These are the activations of a small neural network, seen along a few directions. Each row is one input.
Each table varies a few parts of the input and shows all the possible inputs, shuffled.
Descriptions start from the smaller parts, as in this example, which fits no table here: one of 3 separate values, together with either a single point or one of 11 places along a line or (one of 6 places along a line, together with one of 8 places around a ring).
Shared parts are said once, and a part with two or three values counts as separate values.

Other details of the inputs shift rows strongly along two fixed directions, in all tables alike. That doesn't count.

Rows:
x1: [ 13 -14  -8   4 -15  12  -6  -8 -17  -3 -17]
x2: [ 18 -16 -12  11 -22  16 -12 -19 -30 -17 -19]
x3: [ 34  34  21 -16 -38  35  25   3 -20  -9  27]
x4: [ 8 13 13 -2 -5  1 -3 13 -7 -2  7]
x5: [-11  26  12  -2  15  -6  20  27  11  28  16]
x6: [  6 -10 -14  26  -6  11 -15 -23 -21 -17   6]
x7: [-30 -23  15  -5  33 -26 -27  20  29   9  -6]
x8: [ -6  31   9 -23  -8   0  32   9  23  17  13]
x9: [ -1 -44  -9  24   6 -12 -35  -4  -1 -17 -17]
x10: [-28 -11   3   7  34 -25  -4  23  28  31   2]
x11: [ 16 -13 -19  28 -16  19  -6 -20 -23 -18   6]
x12: [  3  -1 -18  15  -7  -4  -1 -12   2 -13 -14]
x13: [ -4  14   6 -27  41 -27  33  12   6  17  29]
x14: [ 12   7 -18   5 -24  16   1 -27  -9 -26   1]
x15: [-42 -30  16  -5  44 -34 -29  26  37  11  -9]
x16: [ 27  36  -2  -9 -38  29  31 -17  -7 -10  15]
x17: [-16  25  16 -10  20   0  13  20  18  25  21]
x18: [  9  -6   2   8 -12   3 -16  -2 -17 -18   2]
x19: [  9  -6  12  -3 -14  12  -2  -3  -6 -14  10]
x20: [-25 -12  16  -3  27 -32 -11  34  23  18  -6]
x21: [-4 25  9 -3  9  1 23 26 11 29 18]
x22: [ 24  34  -2   4 -29  27  27  -1 -30  -3  27]
x23: [-38 -22   1  14  44 -34 -15  19  29  25  -5]
x24: [ 17  -4  -7   4 -24  19   0 -11 -30 -13 -13]
x25: [  6  34  22 -23 -11   2  29  42   2  22  20]
x26: [  2  -2   4  -8  -2  14  -7  -6  -6  -2 -11]
x27: [-13  19  18 -13   9   3  23  15  17  25  25]
x28: [ 45  25  -2 -36 -17  17  40 -17 -45 -16  16]
x29: [ -3  26  19 -10   5  11  24  11  13  23  26]
x30: [ -4  40   1 -17  -8  -7  25  14  11  16   9]
x31: [  8 -19  -8  21  -8  18 -11 -30 -10 -16  10]
x32: [  7 -10  -2  -4 -10  16 -13 -16 -14  -9 -11]
x33: [-10  29  12 -13   7   7  18  15   7  19  27]
x34: [-10   3 -12   5   4 -17  -6  -5  13   3  -9]
x35: [-16  29   5 -21   7 -12  17  15  28  20   8]
x36: [ -1  -5   2  -1   0   2  -2   5  -7   5 -19]
x37: [ -6  -7 -19  13  -4 -11  -2  -9   5 -11 -14]
x38: [ 17 -11  -1  13 -13   8 -10   2 -12 -16  -2]
x39: [ -7 -21 -21  18   5  -3 -23 -28  12 -23 -18]
x40: [ 15 -19 -30  -2  13 -20   6 -37  -9 -34  -4]
x41: [-1  7 -2 12  3  1 -4 -3 -7  6 12]
x42: [ -2 -35  -6  22   1  -8 -29  -5  -9 -25 -14]
x43: [  1  20  22 -30  -8  11  22  12   4  25   5]
x44: [  0 -24  10   4   0   0 -18  -5   4 -11   0]
x45: [  0  30  26 -23   1   5  13  29   8  12  19]
x46: [ -6 -30 -18  16  -1  -6 -18 -32  14 -18 -15]
x47: [  3  14 -13  -1 -13  -2  17   3   7   3  -2]
x48: [ -2 -39 -15  14  -1   1 -23 -12  -9 -10 -30]
x49: [-37 -23 -11   5  36 -44 -11  16  47  23 -23]
x50: [ 30  37   7 -14 -34  32  19  -3 -34   0   5]
x51: [  5  31  23 -15  -4  -2  20  36   1  15  14]
x52: [  1   9 -14   5  -9  -8   7  -3   5  -2  -6]
x53: [-4 38 14 -7  8  1 20 21  4 27 23]
x54: [  9   6   3  -8  -9  11   9  10  -7  12 -11]
x55: [ -2 -42  -4  12   3   8 -27 -28  -2 -16 -28]
x56: [ 13 -19  -2   1 -22  25  -7 -27 -19 -18 -12]
x57: [ -8 -31 -14  27  12   4 -31 -27  -3 -18   0]
x58: [  0  15 -10   5  -4  -5   2  -7   6  -3  -6]
x59: [ 10   5   1  -5 -14  10  -4  -6 -19   2  -9]
x60: [-17 -44  -8   9  15  -3 -36 -18   1 -14 -29]
x61: [-37 -26  14   1  42 -42 -31  27  31  18 -13]
x62: [ 33 -20 -10  -6   1  -4   0 -26 -35 -43  11]
x63: [-26 -15 -11   8  27 -31  -6  12  39  15 -22]
x64: [ 15 -10 -10   7 -21  18 -14 -23 -31 -19 -16]
Each input here is: one of 4 separate values, together with either a single point or (one of 3 separate values, together with one of 5 places along a line).
Changing only the choice among 4 separate values turns x48 into x11. The same change can be made to x43. Which row results?
> x31
Changing only the choice among 4 separate values turns x45 into x26. The same change can be made to x18. Which row results?
> x64
Change only the choice among 4 separate values in x15. List by row number the other rows that result.
> x14, x33, x60
Change only the place on the line of 5 in x45. List by row number the other rows that result.
> x3, x4, x38, x51
Start at x47 and move only the place on the line of 5, one step at a time. The first step leads to x37. Which rows follow, in order?
> x30, x14, x8
